A small network was shown many inputs. Here are its activations along a few directions, one row for each input.
In each table, some parts of the input vary, and every possible input appears once, in random order.
A made-up example of a description, with smaller parts first: ring(8) and (point or ring(11) or (values(2) and line(6))).
Shared parts are said once, and a part with two or three values counts as separate values.

Other details of the inputs shift rows strongly along two fixed directions, in all tables alike. That doesn't count.
To show where, the next rows are all for the same input, with only those details redrawn:
-.14, .02, .09, .06, -.03, .01, .07, .10, .04, .06, .04, .05, .08, -.13
-.09, -.03, .00, .10, -.01, .03, .02, .05, .07, .04, -.01, .10, -.02, -.03
.10, -.27, -.46, -.50, .47, .13, .68, -.92, -.15, -.04, .09, -.05, -.26, .59

A family of inputs:
R1: -.09, -.01, .05, -.04, -.02, -.05, .00, .21, -.03, -.03, .06, .03, .12, -.07
R2: -.14, .03, .07, .03, -.03, -.09, .06, .05, .08, .09, .05, .11, .05, -.20
R3: .20, .04, .00, -.10, -.24, .22, .05, .06, .24, .02, -.06, -.09, .20, -.25
R4: -.12, .15, .20, -.11, .06, -.14, -.06, .09, -.02, .14, .13, -.01, .14, -.26
R5: -.05, -.06, -.06, -.03, .01, -.13, -.05, .11, .04, -.02, .01, .14, -.02, -.04
R6: .04, -.15, -.27, .18, .06, .01, -.27, -.20, .11, -.01, -.13, .25, -.32, .13
R7: .06, -.11, -.28, .07, .00, -.12, -.25, -.04, .03, -.01, -.11, .18, -.20, .14
R8: -.15, .08, .25, .00, -.06, .03, .00, .08, -.11, .04, .08, -.10, .19, -.21
R9: -.05, -.01, .12, -.05, -.03, -.01, -.12, .15, -.14, -.08, .04, -.07, .12, -.05
R10: -.07, .08, .08, .06, -.13, -.04, -.01, .09, -.09, .01, .03, -.13, .03, -.09
R11: .34, -.11, -.23, -.11, -.19, .20, -.12, .07, .24, -.13, -.16, -.01, .02, .02
R12: .01, .13, .21, -.05, -.11, -.09, .00, .17, -.14, -.04, .02, -.17, .29, -.10
R13: .02, -.08, -.22, .20, -.02, .04, -.17, -.10, .05, .05, -.14, .14, -.20, .15
R14: -.09, .02, .04, -.06, -.01, -.03, -.14, .13, -.10, -.04, .08, -.02, .13, -.10
R15: -.18, .14, .12, -.03, -.10, -.15, .02, .02, -.03, .17, .08, -.01, .17, -.30
R16: .19, -.26, -.41, .34, .03, .13, -.27, -.22, .09, -.06, -.32, .24, -.49, .48
R17: -.11, .07, .05, .02, -.06, -.01, -.09, .06, -.06, -.02, .11, -.08, .02, -.16
R18: -.02, .13, .26, .03, -.11, -.03, .15, .16, -.02, -.08, .09, -.16, .17, -.16
R19: -.10, .00, .16, .07, -.05, .04, .09, .12, .00, .02, .00, .01, .07, -.08
R20: .04, .13, .12, .09, -.14, -.04, .00, .06, -.06, -.05, .01, -.16, .08, -.07
R21: -.08, .02, .13, .05, -.09, .00, .08, .15, -.01, -.05, .06, -.07, .01, -.09
R22: -.06, .00, -.02, -.74, .32, .03, .77, -.74, -.42, -.05, .36, -.46, .13, .16
R23: .05, -.15, -.06, .06, .00, .03, -.07, .13, .00, -.12, -.09, .09, -.10, .18
R24: .50, -.17, -.40, .07, -.03, .28, -.23, -.06, .40, -.06, -.31, .15, -.31, .28
R25: .03, .04, .06, .06, .03, -.02, -.08, .08, -.04, .09, -.07, -.01, -.03, .07
R26: .02, .01, .10, .04, .08, .03, -.13, .08, -.04, .02, -.03, .00, -.04, .05
R27: -.12, .05, .05, .04, -.06, -.03, .06, .14, .02, -.01, .09, -.03, .02, -.13
R28: -.07, .12, .06, -.03, .02, -.17, -.07, .06, .01, .18, .03, .04, .05, -.14
R29: .22, .06, -.04, -.12, -.28, .18, .03, .10, .23, -.05, .00, -.17, .13, -.26
R30: .24, -.20, -.22, .34, .04, .14, -.14, -.11, .17, -.15, -.27, .22, -.35, .39
R31: -.05, .05, -.09, .08, -.09, -.04, -.08, .02, -.02, .02, .02, -.04, -.07, -.04
R32: .08, .10, .24, .05, .04, -.01, .06, .17, .04, .00, -.02, -.04, .11, .01
R33: .13, .10, .10, .10, .02, -.03, -.07, .06, -.01, .03, -.10, -.05, .03, .10
R34: -.09, .02, .03, -.10, -.01, -.13, -.15, .08, -.06, -.01, .08, .04, .09, -.17
R35: .03, -.05, -.02, -.73, .47, .03, .86, -.66, -.29, .04, .25, -.30, .09, .34
R36: .08, .05, .07, .12, -.06, .03, -.10, .00, -.03, -.14, -.01, -.10, -.03, .01
R37: .03, -.05, -.06, .09, .12, .01, -.06, .09, .11, .05, -.06, .14, -.14, .14
R38: .14, -.29, -.43, .31, .10, .14, -.20, -.17, .20, -.07, -.26, .34, -.50, .43
R39: .01, .08, .26, -.05, -.07, -.05, .09, .24, -.07, -.10, .05, -.11, .27, -.09
R40: .12, .07, .14, .07, .08, .03, -.12, .05, -.01, -.04, -.06, -.04, .02, .08
R41: .22, -.19, -.44, .26, .15, .06, -.33, -.16, .14, .02, -.28, .27, -.50, .49
R42: -.17, .13, .12, -.07, -.08, -.14, -.04, .05, -.05, .03, .18, -.07, .09, -.33
R43: .15, -.21, -.43, .18, .03, .02, -.32, -.07, .04, -.08, -.22, .21, -.34, .38
R44: .07, .05, .06, .16, -.08, .02, -.04, -.03, -.02, .00, -.10, -.04, .04, .04
R45: .01, .08, .20, .09, -.05, .05, -.04, .01, -.05, -.04, -.01, -.08, .14, -.09
R46: -.07, .09, .12, -.02, .08, -.02, -.11, .11, -.03, .09, .06, -.01, .07, -.09
R47: -.16, .16, .08, -.05, -.13, -.19, .01, .05, -.04, .10, .14, -.08, .10, -.31
R48: -.14, .05, .08, .04, -.02, .03, -.08, .02, -.04, .05, .06, .00, .09, -.16
R49: .16, -.10, -.15, -.71, .41, .04, .65, -.79, -.39, -.17, .21, -.35, .11, .43
R50: -.08, .07, .11, -.04, .07, -.14, .02, .13, .09, .12, .05, .10, .03, -.14
R51: -.12, .05, .03, .00, -.06, -.13, .04, .09, .06, .01, .10, .04, -.02, -.21
R52: .01, -.03, -.02, .02, -.06, -.03, -.11, .11, -.11, -.03, -.06, -.03, .03, .07
Q: Describe the family of inputs behind these rows.
A: values(4) and (point or (values(3) and line(4)))
Q: Changing only the values(4) part turns R41 into R31. The same change can be made to R32. Which row results?
A: R18
Q: Which other rows agree with R48 in the values(4) part? List them by row number.
A: R2, R3, R6, R8, R13, R15, R16, R19, R30, R38, R44, R45
Q: Change only the values(3) part in R49. List by row number the other rows that result.
A: R12, R39
Q: Change only the values(3) part in R37. List by row number the other rows that result.
A: R41, R46
Q: Change only the values(4) part in R11. List by row number the other rows that result.
A: R3, R24, R29
Q: Change only the line(4) part in R12. List by row number the other rows that result.
A: R7, R43, R52

A family of inputs:
R53: .26, -.14, -.56, -.38, .26, -.06, .04, -.62, -.04, .03, -.05, .01, -.29, .39
R54: .24, .11, .00, .21, -.11, .04, -.34, .09, .04, -.10, -.18, -.08, -.04, .05
R55: -.02, .33, .38, -.08, -.23, -.09, -.15, .30, -.13, .11, .11, -.23, .43, -.45
R56: -.24, .20, .20, -.59, .27, -.17, .64, -.28, -.12, .35, .31, -.16, .38, -.25
R57: -.09, -.07, -.14, .08, -.01, .06, .11, -.28, -.11, -.05, .01, -.05, -.23, .10
R58: .25, .00, -.17, -.40, .19, .05, .21, -.52, -.20, -.02, .02, -.28, -.07, .26
R59: -.35, .19, .47, .21, -.21, -.29, -.39, .85, -.03, .06, .11, .09, .31, -.52
R60: .08, .09, .12, .34, .04, .07, -.09, .14, .18, .06, -.20, .12, -.08, .08
R61: -.05, -.16, -.34, .41, -.09, .01, -.35, -.08, .13, -.06, -.12, .32, -.46, .12
R62: .02, -.12, .09, .25, .03, -.05, -.24, .27, -.08, -.15, -.11, .10, -.06, .18
R63: .25, -.32, -.53, -.34, .20, .24, .31, -.49, .11, -.13, -.02, .03, -.24, .40
R64: -.10, .11, .20, -.41, -.11, .02, .36, .13, .02, .03, .26, -.14, .42, -.43
R65: .22, -.12, -.20, -.34, .11, .22, .52, -.39, .01, -.20, .01, -.19, .02, .26
R66: .08, -.17, -.27, .28, -.01, .14, .03, -.39, -.04, -.16, -.10, .01, -.40, .41
R67: -.12, .10, .17, -.43, -.11, -.05, .37, .15, .05, .05, .26, -.17, .38, -.44
R68: .03, .34, .48, .01, -.26, -.04, -.11, .30, -.11, .03, .09, -.36, .44, -.34
R69: .09, -.21, -.14, .32, .07, .02, -.37, .20, -.02, -.16, -.23, .22, -.36, .39
R70: .00, .21, .20, .29, -.30, -.06, -.64, .57, .12, .08, -.06, .00, .20, -.44
R71: -.07, -.09, -.24, -.20, .13, .05, .41, -.62, -.23, -.03, .13, -.10, -.16, .22
R72: -.17, -.03, .06, -.51, .33, -.09, .42, -.23, -.35, -.01, .29, -.20, .23, .11
R73: -.18, .22, .30, -.54, .28, -.10, .65, -.30, -.14, .28, .34, -.17, .36, -.23
R74: .15, -.11, -.07, .13, -.20, .19, -.10, .25, .21, -.11, -.15, .06, -.08, -.03
R75: -.10, .06, .17, -.68, .02, .07, .66, -.21, -.10, .00, .28, -.32, .47, -.27
R76: .16, .01, -.22, -.19, .07, -.10, -.14, -.21, .00, .02, .00, -.04, -.12, .06
R77: .00, .04, .23, -.58, .00, .08, .72, -.19, -.14, -.04, .28, -.39, .49, -.22
R78: -.44, .24, .35, .36, -.41, -.22, -.33, .60, .07, .13, .15, .04, .21, -.73
R79: .04, .15, .11, -.29, -.01, -.06, -.01, -.12, -.12, .04, .07, -.22, .22, -.16
R80: -.18, .14, .18, -.20, -.27, -.08, .08, .45, .15, .11, .15, -.02, .43, -.58
R81: -.15, .28, .63, .42, -.24, -.08, -.22, .68, .15, .21, -.04, .04, .37, -.54
R82: .23, -.09, -.11, .21, .18, .15, .08, -.26, .13, .02, -.20, .09, -.30, .48
R83: -.03, -.23, -.45, .16, .08, .08, -.07, -.39, .02, -.06, -.04, .14, -.42, .27
R84: .02, -.04, -.08, -.02, .24, .06, .10, -.18, .11, .18, -.02, .11, -.10, .13
R85: -.12, .12, .46, .48, -.24, -.06, -.42, .75, -.04, -.11, -.07, .02, .19, -.13
R86: .09, -.10, -.21, .32, .12, -.03, -.29, .05, .32, .14, -.21, .38, -.40, .18
R87: .00, -.12, -.05, -.05, .17, -.03, .02, -.03, -.20, -.10, .00, .06, -.07, .31
R88: -.22, -.02, -.02, -.57, .30, -.23, .43, -.23, -.31, .06, .28, -.10, .20, .07
R89: .07, -.17, -.39, -.03, .19, .13, .34, -.71, -.15, -.18, -.03, -.07, -.37, .47
R90: -.08, -.22, -.54, .10, .06, -.06, -.07, -.38, .05, .01, -.06, .23, -.45, .23
R91: -.39, .16, .26, -.19, -.11, -.09, .29, -.11, -.20, .07, .26, -.22, .29, -.40
R92: .14, -.05, -.02, .71, -.10, .10, -.59, .42, .36, .09, -.41, .39, -.40, .12
R93: .09, -.02, -.08, -.27, .33, .07, .46, -.50, -.07, .15, .03, -.01, -.07, .30
R94: -.20, .00, .19, -.24, .13, -.12, .12, .06, -.23, -.04, .12, -.07, .20, .01
R95: .10, -.11, -.14, .34, .09, .07, -.30, .01, .28, .09, -.29, .34, -.34, .23
R96: -.01, -.01, .16, .59, -.14, -.02, -.56, .63, .06, -.19, -.24, .21, -.08, .07
R97: -.02, .17, .43, .00, -.34, .12, .16, .44, .08, -.06, .10, -.25, .46, -.38
R98: .26, -.22, -.31, .25, -.16, .22, -.23, .13, .28, -.15, -.25, .25, -.26, .19
R99: .04, -.21, -.23, .27, .11, -.06, -.42, .17, .04, -.13, -.15, .37, -.35, .32
R100: -.07, -.07, -.03, .39, -.17, .02, -.17, .01, .00, -.08, -.07, .06, -.17, -.03
R101: .25, .03, .00, .19, -.12, .00, -.37, .08, .03, -.06, -.16, -.05, -.04, .02
R102: .27, -.06, -.30, .20, -.03, .00, -.55, -.01, .15, -.04, -.20, .21, -.32, .16
Q: Describe the family of inputs behind these rows.
A: values(5) and line(10)
Q: Changing only the line(10) part turns R76 into R101. The same change can be made to R86. Which row results?
A: R81
Q: Change only the values(5) part in R102. List by row number the other rows that result.
A: R61, R64, R73, R99
Q: Change only the line(10) part in R63. List by row number the other rows that result.
A: R64, R65, R67, R74, R75, R77, R80, R97, R98
